Each row below holds a small network's activations on one input, seen along a few directions.
In each table, some parts of the input vary, and every possible input appears once, in random order.
A made-up example of a description, with smaller parts first: one of 3 separate values, together with either a single point or one of 11 places along a line or (one of 4 places along a line, together with one of 8 places around a ring).
Shared parts are said once, and a part with two or three values counts as separate values.

Other details of the inputs shift rows strongly along two fixed directions, in all tables alike. That doesn't count.

Rows:
row 1: [ -2   0  -2   1   1  -2 -10   4   0  -2   5   1  -4]
row 2: [ -2  -2 -15   6   4  -7  12  -5 -12   8  -1  -9  -8]
row 3: [ -8   1  -9   3   4  -3  10   1 -12   5  -1   5 -10]
row 4: [ 5  4 -4  0  3  2 -5  5  8  9 -6  0  1]
row 5: [-30 -10  27  17 -33 -27 -54 -10   8 -14   4 -19  12]
row 6: [ -2  -1   0   2   3  -2  13  -1 -13  -3   0   4  -3]
row 7: [  9   3   2  -7   2   6  -4   3   6 -11   1   2  -3]
row 8: [ -1  -1 -16   1   3   1   5   0  -8   3   8   0  -7]
row 9: [  3   2   7  -1   0   3 -17   8  11  -3   2   5   0]
row 10: [-42  -7  15  23 -26 -41 -22 -15 -28  -6   7 -18   2]
row 11: [ 11   5  13  -3   1   4 -12   6  17   1  -8   3  10]
row 12: [ 11   4   7  -7   1  10 -12   9  14  -5   2   8   5]
row 13: [ 7  0  0 -4  0  0 11 -8 -4  1 -1 -8  4]
row 14: [ -5   0  -2   2   3  -1  13   0 -12   2   2   3  -6]
row 15: [ -1   0   3  -6  -2   5  13  -5 -10   0   2   2   2]
row 16: [  0   0 -11   1   3   1   3   1  -6   0   9   0  -4]
row 17: [-6 -7 -7  2  2  2 17 -5 -6 -3 -3  0 -5]
row 18: [  8   4  15   0   1  -3 -17   4  14  -3 -10   2   7]
row 19: [ -5  -1  -3   0   2  -2  19  -8 -20  -5   2  -2  -7]
row 20: [ -6   0 -10  -2   2   3  15  -1 -12  10   3   5  -4]
row 21: [ 11   7  10  -2   3   6 -14   9  20   5  -9   5   8]
row 22: [  6   8  17 -10  -1  13 -10   7  13   0  -7  12   7]
row 23: [ 10   5  11 -10  -1  10 -16   8  16  -8  -1   4   2]
row 24: [ -1  -3  -6   4   0  -8  13  -7 -10   4   3 -10   2]
row 25: [-34  -8  19  26 -28 -43 -30 -18 -19  -6   6 -29   7]
row 26: [ 6  5  0  0  4  2 -4  5  9  7 -6  0  3]
row 27: [ -3  -1   0   1   0   0  16  -3 -15   0   3   2   0]
row 28: [ 3  5 13 -6  0  9 -9 10 13  6 -4 15  7]
row 29: [ -8  -9 -11   2  -1   3  24  -9 -12   1   2  -4  -3]
row 30: [  1   2  -6  -1   3   3 -11   7   5   2   2   5  -6]
row 31: [ -8   0 -12   2   2   0  17  -2 -16   9   3   3  -8]
row 32: [  1  -3  -8   1   3  -4  11  -3 -13 -10   8  -4  -6]
row 33: [ 8  1  2 -4  2  5 -5  6  5 -7  3  4  0]
row 34: [ -3  -2 -15   3   6  -5   9  -3 -14  -3   8  -2 -10]
row 35: [  8  -3   0  -1   4   5  -2   0  18  -1 -13  -1   2]
row 36: [-1 -3  3 -3  2 11  2  3 11  0 -8  7  0]
row 37: [-1  4  6 -2  1  5  0  6  3  4 -1 10  2]
row 38: [ 3  2 -1  0  1 -2 -2  1  5  7 -3 -3  5]
row 39: [-32  -2  40  13 -32 -28 -47  -8  -4 -10   0 -12  13]
row 40: [ -6  -4 -15   3  -2  -5   4  -5 -13   3  11  -4  -5]
row 41: [ -2   0 -14   2   5  -3   0   1  -7   0   5   1 -10]
row 42: [  8   5   6  -4   4   6 -18  11  16  -5  -1  10  -1]
row 43: [  8   3   4  -7   1   9 -12   8  14   0   4   8   5]
row 44: [ -9   1  -7   2   2  -2   9   1 -11   7   0   3  -9]
row 45: [ 2  6  7 -7  2 10 -6 11 12  8 -4 15  5]
row 46: [  0  -9  -8   2  -2  -1  12 -11   1   2  -2 -12   5]
row 47: [11  3  8 -5  3  4 -2  0  8 -2 -7 -2  2]
row 48: [ 6  0 -5 -7 -2  4  9 -5 -6 -6 10 -4  0]
row 49: [11  4  8 -4  5  2 -3  0  9 -3 -9  0  1]
row 50: [  9   7   6  -2   6   4 -13  11  19   6 -10   5   2]
row 51: [  1   1 -10   5   5  -6   4  -1  -3   6  -5  -3  -7]
row 52: [  4  -8 -10   2   4   2  15  -7   2   1  -6  -9  -2]
row 53: [ -2  -3 -15   0   2  -2  10  -4 -13   1  12  -3  -4]
row 54: [-3 -7 -5 -3 -1  8 15 -4  0  3 -1  2  3]
row 55: [-7  1 -2  1  3 -1  8  3 -8  4  0  5 -5]
row 56: [  9  -1   1  -9  -2  15 -11   5  24  -3  -1   5   7]
row 57: [ -1  -1   1  -3   0   3  14  -2 -11   2   3   4   3]
row 58: [  3   1 -11   0   3   0   7  -1  -1  11  -2  -4  -1]
row 59: [  9   5   4  -5   3  10 -13  10  15  -1   2   9   2]
row 60: [ 3 -6 -8  2  1  2 11 -7  4  2 -5 -9  3]
row 61: [ 8 -1 -2 -1  2 -1 12 -4 -3  2  0 -5  6]
row 62: [  2  -2  -3   2  -1  -6  14 -12 -13  -1   2 -13   1]
row 63: [ 11   7  10 -11  -2  12 -16   7  17  -7   1   6   5]
row 64: [  4   5  16  -5   0   8 -10  11  11   0  -7  13   4]
row 65: [ -1  -1 -11   6   6  -9  11  -5 -10   2  -1  -7  -7]
row 66: [ -6   0  -1   3   3  -4  11   0 -11   0   1   5  -6]
row 67: [  2  -7 -11   0   3   4   6  -3   2  -8   2  -3  -5]
row 68: [ -7   1  -4   1   1   0  10   1 -10   5   2   4  -3]
row 69: [  7   2   8  -6  -4   4 -13   5   9  -5   5   4   8]
row 70: [ -1  -8 -16   1  -1   3  16  -9  -5  -6   8  -8  -4]
row 71: [ 6 -2 -3  3  5 -4 13 -5 -8 -1 -1 -7 -1]
row 72: [ 11   7   9  -1   6   3 -13   9  19   1 -11   6   3]
Each input here is: one of 3 separate values, together with one of 4 places along a line, together with either a single point or one of 5 places along a line.
The inputs of row 68 and row 55 match in every part but the place on the line of 4. If row 37 is changed in the same way as row 68 into row 55, which row does it become?
Answer: row 14
The inputs of row 20 and row 31 match in every part but the place on the line of 4. If row 38 is changed in the same way as row 20 into row 31, which row does it become?
Answer: row 26
Start at row 40 and move only the place on the line of 4, one step at a time. The first step leads to row 8. Which rows follow, in order?
Answer: row 30, row 41
Which other rows does row 10 become when the place on the line of 5 takes its other values? List them by row number.
Answer: row 3, row 6, row 19, row 66
List by row number the other rows that have the place on the line of 4 and the choice among 3 separate values in common with row 60.
Answer: row 4, row 11, row 21, row 26, row 62
Which other rows does row 24 become when the place on the line of 5 takes its other values? List them by row number.
Answer: row 13, row 38, row 58, row 61

Rows:
row 73: [  8   4 -32  -7  25  19  46   9 -19  13   4  18 -21]
row 74: [-20 -14 -27  13  -3 -21  44 -24 -51  -3  20 -21 -12]
row 75: [-24   5  36   9 -24 -21 -55   6  10  -6  -1   1  11]
row 76: [15  7  4 -9 10 14 -3 12 15  2 -5 16  0]
row 77: [-25  -1  21  10 -19 -19 -32  -1  -5  -3   3  -2   7]
row 78: [ 32   8   6 -16  15  27  -3  14  35   2 -15  13   6]
row 79: [  8   3  20  -3  -4   5 -26   6  31  -1 -13   1  13]
row 80: [-11  -8  15  10 -21 -18 -33 -11   9 -10   2 -21  13]
row 81: [ 20   7   3 -12  10  19   3  11  20   1  -9  12   2]
row 82: [ -1   4  21   0  -9  -2 -30   5  22   1 -11   3  11]
row 83: [ 26  -6 -35  -8  21  16  47  -8  -9  -1   6  -9 -11]
row 84: [ 12   2 -30  -6  23  18  51   4 -19  10   4  13 -17]
row 85: [  6   9  -6 -10  12  18   6  16   4   7   0  24  -9]
row 86: [-28  -1   3  12 -12 -22 -10  -4 -25  -1  11  -3  -6]
row 87: [ 28  15  11 -19  17  30 -17  28  42  10 -17  29   6]
row 88: [-11 -11  -4  13 -12 -22  -7 -18  -9  -7   6 -27   3]
row 89: [-20 -10  -3  12 -15 -22   9 -20 -26  -6   9 -20   0]
row 90: [-14 -14  -2  12 -13 -21  11 -24 -23  -9   8 -26   2]
What do these inputs look like to the network?
Answer: one of 3 separate values, together with one of 6 places along a line
The inputs of row 81 and row 75 match in every part but the place on the line of 6. If row 89 is changed in the same way as row 81 into row 75, which row does it become?
Answer: row 77
Which other rows does row 74 become when the choice among 3 separate values takes its other values? List them by row number.
Answer: row 76, row 87
Which other rows does row 87 become when the place on the line of 6 takes its other values? List them by row number.
Answer: row 73, row 79, row 82, row 84, row 88

Rows:
row 91: [ 10  -8  -4   1   2   3   5  -9  10  -9  -6 -13   5]
row 92: [ 16  10 -10 -10  22  13  21  15  -3   2  -3  23 -15]
row 93: [  5  -8  -8   6  -6 -13  33 -24 -20   2   3 -26  12]
row 94: [  3   4  -8  -3  16   6  25   5 -16  -1  -4  13 -14]
row 95: [ 25  16 -13 -15  29  23  17  21   5   5  -1  29 -14]
row 96: [-9 -3 -1 -4 -1 13 -5  6 13  9 -8 15  1]
row 97: [ -9  -5  -7   0  -8  -5   3 -10 -20 -11  20 -10  -4]
row 98: [-19  -4  -2   2  -9  -4 -11   3   4   6   2   5   0]
row 99: [  2 -12 -19   7  -1 -14  10 -17 -13  -7  11 -24  -2]
row 100: [ 12   5  -4  -5  21  16  32  10  -7   1  -8  21 -16]
row 101: [-11   4   0  -1  -8   4 -26  13  19   8   0  13   5]
row 102: [  9   7   5  -1   5  -1  15  -3  -5  15 -12  -6   8]
row 103: [ 15   0  -3 -15  12  28  28   3   8 -10  -2  12  -5]
row 104: [-16  -3  20  13 -11 -17 -21  -4   6  -2 -14 -13   2]
row 105: [-43 -17   1  21 -24 -22   4 -17 -23   0   5 -14  -1]
row 106: [-29  -4  21   9 -25 -18 -15  -9  -8  17   0  -5  20]
row 107: [ -7   8   7   5   1 -13 -22  10 -11  -2  11   6  -5]
row 108: [  1  -5   8   5 -10 -12 -24  -9  17 -10  -1 -16  10]
row 109: [ 10  -3  -6   5  -3  -7 -18  -2  10  -7   9 -17   6]
row 110: [ -2   6  -2   5   1 -11 -16   2   6   3  -2  -8  -3]
row 111: [ 11   0 -15   0  14   6  22   0  -2   4 -13  -2 -10]
row 112: [-12  -9   9  -2 -13  -4  -4 -10  -9 -16   5  -7   2]
row 113: [  6   2 -19   6  10  -7   4   0 -10   8   7  -9 -12]
row 114: [ -1  -3 -20   8   4 -11  18 -11 -18   4  -1 -11 -14]
row 115: [ -5   7  10   3   0 -11  20  -5 -28   9   0   4   3]
row 116: [ 12  -3 -14 -14   9  17  25  -3  -8  -8  11   6 -10]
row 117: [ -7 -12  16  12 -14 -12 -17 -13  12 -13  -8 -20  12]
row 118: [ -4   4   1  -2  -4   9 -33  17  20  12   5  15   4]
row 119: [ 20  12  18 -17  -4  22 -45  25  38  -8   4  20   9]
row 120: [ 17  14  40 -20  -8  21 -27  17  34   1 -10  17  26]
What do these inputs look like to the network?
Answer: one of 5 separate values, together with either a single point or one of 5 places along a line
The inputs of row 104 and row 100 match in every part but the choice among 5 separate values. If row 111 is changed in the same way as row 104 into row 100, which row does it become?
Answer: row 94
Which other rows does row 109 become when the choice among 5 separate values takes its other values? List them by row number.
Answer: row 107, row 113, row 118, row 119
List by row number the other rows that have the choice among 5 separate values in common with row 108.
Answer: row 91, row 93, row 99, row 109, row 117
List by row number the other rows that have the choice among 5 separate values in common with row 97.
Answer: row 103, row 112, row 116, row 119, row 120
